These are the activations of a small neural network, seen along a few directions. Each row is one input.
In each table, some parts of the input vary, and every possible input appears once, in random order.
A made-up example of a description, with smaller parts first: line(6) and (point or line(11) or (values(3) and ring(5))).
Shared parts are said once, and a part with two or three values counts as separate values.
In the rows, zero is written as 128.

Other details of the inputs vary at random and push rows far along three fixed directions, the same in every table; ignore that.

Rows:
x1: [121 125 145 129 143 126 124 119 136 116 135]
x2: [123 121 140 133 135 122 128 116 128 113 140]
x3: [123 121 131 127 141 113 128 115 137 122 134]
x4: [124 123 132 136 141 122 131 120 126 111 143]
x5: [ 78 156 120 130 117 119 139 116 119 159 136]
x6: [168 155  76  52  72 197 110 169  66 200 133]
x7: [126 119 129 131 137 115 133 109 132 120 137]
x8: [ 98 169 144 120 127 117 131 118 117 145 154]
x9: [121 120 140 126 137 116 124 116 137 120 134]
x10: [101 166 141 118 120 114 133 108 122 148 155]
x11: [ 88 155 140 132 119 125 142 125 116 159 153]
x12: [212 168 133 187  93 108 149 173 175  95  59]
x13: [112 111 131 144 138 128 138 133 130 128 139]
x14: [158  34  84 102 139 172  96 146 120 106 103]
x15: [112 112 127 140 140 116 127 119 129 135 120]
x16: [209 206 138 190  66 104 155 185 163 106  67]
x17: [ 87 162 133 135 131 120 133 125 107 156 143]
x18: [ 99 109 127 139 126 124 127 121 135 127 119]
x19: [123 124 128 130 147 116 129 121 134 118 138]
x20: [126 122 125 134 142 117 134 115 129 116 141]
x21: [169  27 105  99 133 172  99 143 125 114 113]
x22: [ 99 114 122 144 135 128 130 132 129 121 125]
x23: [123 128 137 132 149 126 127 122 134 114 137]
x24: [123 123 142 127 140 122 125 112 140 121 132]
x25: [122 123 141 131 137 121 124 120 133 113 142]
x26: [120 125 144 127 143 128 130 119 135 114 134]
x27: [121 125 135 131 146 120 126 126 131 114 140]
x28: [122 127 137 129 149 127 133 122 133 113 136]
x29: [116 241 102  85  69 151 131 151  65 223 139]
x30: [ 86 160 141 132 125 120 130 122 109 157 140]
x31: [199 122  83  43  92 197  96 156  88 159 110]
x32: [126 121 130 128 138 114 129 112 137 120 138]
x33: [126 124 126 132 143 116 130 118 134 116 142]
x34: [114 107 127 140 133 121 139 122 136 136 133]
x35: [124 126 130 128 150 123 136 117 135 117 134]
x36: [155  33  99 101 132 177  90 148 120 102 103]
x37: [125 124 133 127 145 119 129 111 140 123 132]
x38: [122 123 142 124 140 123 131 112 139 119 130]
x39: [196 153 140 195  78 105 143 176 167 109  44]
x40: [124 119 137 131 132 117 129 110 132 118 137]
Each input here is: ring(5) and (values(3) or line(5)).
Question: Changing only the ring(5) part turns x22 into x14. The same change can be made to x4. Which row results?
Answer: x20
Question: Which other rows does x39 become when the values(3) part takes its other values? List them by row number.
Answer: x18, x21
Question: A walk changes only the line(5) part. It starts at x31 and steps to x37. List the rest of the walk in order.
Answer: x3, x32, x7

Rows:
x41: [129 136 133 116 143 129 124 119 136 126 130]
x42: [138 128 109 120 110 146 132 140 120 153 124]
x43: [136 129 128 121 135 127 136 116 136 130 142]
x44: [145 124 139 112 129 135 117 124 121 126 126]
x45: [131 131 124 117 110 153 124 141 118 148 114]
x46: [146 120 134 110 126 135 125 126 131 130 134]
x47: [202 116 122 207  98 104 149 177 184  70  37]
x48: [149 126 121 112 138 127 123 124 120 128 126]
x49: [131 154 125 109 122 131 121 126 125 128 129]
x50: [138 144 134 115 112 126 122 125 122 136 140]
x51: [ 74 155 141 172 131  87 152 106 137 141 149]
x52: [140 143 138 112 117 125 127 127 121 142 138]
x53: [134 153 127 114 123 127 114 124 121 132 130]
x54: [114 115 131 130 124 132 133 130 132 141 130]
x55: [114 117 115 133 121 128 135 127 127 132 133]
x56: [108 124 121 130 128 129 121 130 126 129 121]
x57: [133 134 125 118 144 126 133 116 132 127 132]
x58: [123  40 124 127 185 145 109 126 129  72 151]
x59: [138 127 130 123 135 119 131 117 127 131 142]
x60: [ 86 171 167 152 144  97 152  97 146 129 147]
x61: [128 116 108 127 126 133 120 133 116 134 118]
x62: [138 144 136 111 118 133 131 126 130 141 138]
x63: [153 145 116 104 125 139 127 130 119 139 123]
x64: [132 134 123 122 138 119 123 115 124 122 134]
x65: [145 128 129 110 137 130 113 127 124 127 124]
x66: [146 123 117 113 123 133 128 123 129 121 138]
x67: [129 111 109 127 116 136 128 133 122 134 128]
x68: [130 131 144 119 135 132 126 116 130 126 132]
x69: [227 121 135 202  98  97 143 164 188  66  59]
x70: [112  46 132 139 192 133 109 118 130  75 157]
x71: [113  29 109 126 176 135 110 111 134  89 127]
x72: [ 89 189 153 159 142 107 157 130 126 136 159]
x73: [146 123 118 114 123 132 126 122 127 122 138]
x74: [148 143 124 120 127 147 124 157 104 133 138]
x75: [117 133 123 123 104 134 131 137 122 143 129]
x76: [117 137 128 129 109 136 120 132 113 143 122]
x77: [143 121 130 110 118 133 121 126 128 121 136]
x78: [135 152 117 111 123 128 131 123 121 129 131]
x79: [112 175 161 210 101  71 163 137 167 120 105]
x80: [119 116 120 134 129 129 137 127 129 142 131]
x81: [128 128 136 117 124 125 129 119 133 120 142]
x82: [139 130 123 109 130 134 114 126 128 118 126]
x83: [107 125 121 128 128 130 123 130 128 128 121]
x84: [122 139 114 125 124 133 134 134 118 150 119]
x85: [ 64 159 154 164 130  98 151 108 138 131 139]
x86: [139 127 126 125 141 150 128 149 119 121 140]
x87: [133  98 146 142 146 119 126 114 152  85 121]
x88: [131 114 113 125 131 131 125 135 115 139 116]
x89: [120 115 122 136 128 123 133 128 123 143 132]
x90: [ 77 178 136 158 132  98 160 115 134 153 135]
x91: [112 124 126 130 136 131 125 130 129 138 119]
x92: [120 136 133 126 115 135 125 135 113 149 120]
x93: [140 126 133 111 122 139 117 123 124 117 128]
x94: [131 126 117 116  98 142 123 144 117 144 124]
x95: [131 135 115 115 117 148 120 144 121 149 111]
x96: [121 132 129 124 111 135 132 137 123 153 127]
x97: [129 132 141 122 129 127 117 115 125 120 134]
x98: [142 145 118 117 121 152 126 156 108 123 139]
x99: [132 131 125 117 110 151 123 141 115 149 114]
x100: [113 122 127 131 135 125 121 131 123 138 119]
x101: [143 129 128 109 137 136 117 126 130 126 123]
x102: [108 120 131 132 121 133 125 127 123 128 124]
x103: [130 135 113 119 111 141 111 142 113 144 114]
x104: [ 80  80 155 157 196  88 145  74 162  94 167]
x105: [117 113 134 132 123 124 129 131 124 142 130]
x106: [149 145 111 104 118 136 123 130 116 130 126]
Question: Describe the family of inputs behind these rows.
Answer: line(6) and (point or (values(2) and ring(5)))
Question: Changing only the line(6) part turns x95 into x91. The same change can be made to x62. Which row results?
Answer: x46
Question: Which other rows does x63 become when the line(6) part takes its other values? List them by row number.
Answer: x48, x57, x64, x78, x106
Question: Which other rows does x64 become when the ring(5) part takes its other values? List them by row number.
Answer: x50, x53, x69, x97
Question: Which other rows does x88 become when the line(6) part takes its other values? List them by row number.
Answer: x47, x61, x71, x84, x90

Rows:
x107: [151 146  84 100  67 189 146 180 112 186 103]
x108: [108 152 157 128 136 133 119 114 134 131 113]
x109: [126  56 118 134 172 136 110 117 134  72 167]
x110: [169 131 135 156 132 123 150 149 135 102 134]
x111: [175  90 114  26 118 204  75 149  86 166 129]
x112: [109 139 156 133 105 124 118 121 134 123 143]
x113: [126 111 122 195 111 121 127 177 121 137  84]
x114: [173 146 133 152 144 116 142 159 148 109 114]
x115: [138 138 130 137 113 103 153 109 134 145 136]
x116: [114 163 119 140 131 120 135 141 122 104 134]
x117: [ 50 186 131  87 149  99 143  71 104 206 192]
x118: [120 162 125 136 159 128 134 128 122 120 131]
x119: [121 136 168 130 117 126 137 119 129 134 142]
x120: [141 124 109 143 109 101 131 126 145 107  90]
x121: [ 96 145 149 127 114 124 118 123 128 116 120]
x122: [153 131 116 144 131 110 132 117 151 122  83]
x123: [106  20 109 109 168 120 104  77 139  96 161]
Question: Describe the family of inputs behind these rows.
Answer: values(2) or (values(3) and ring(5))
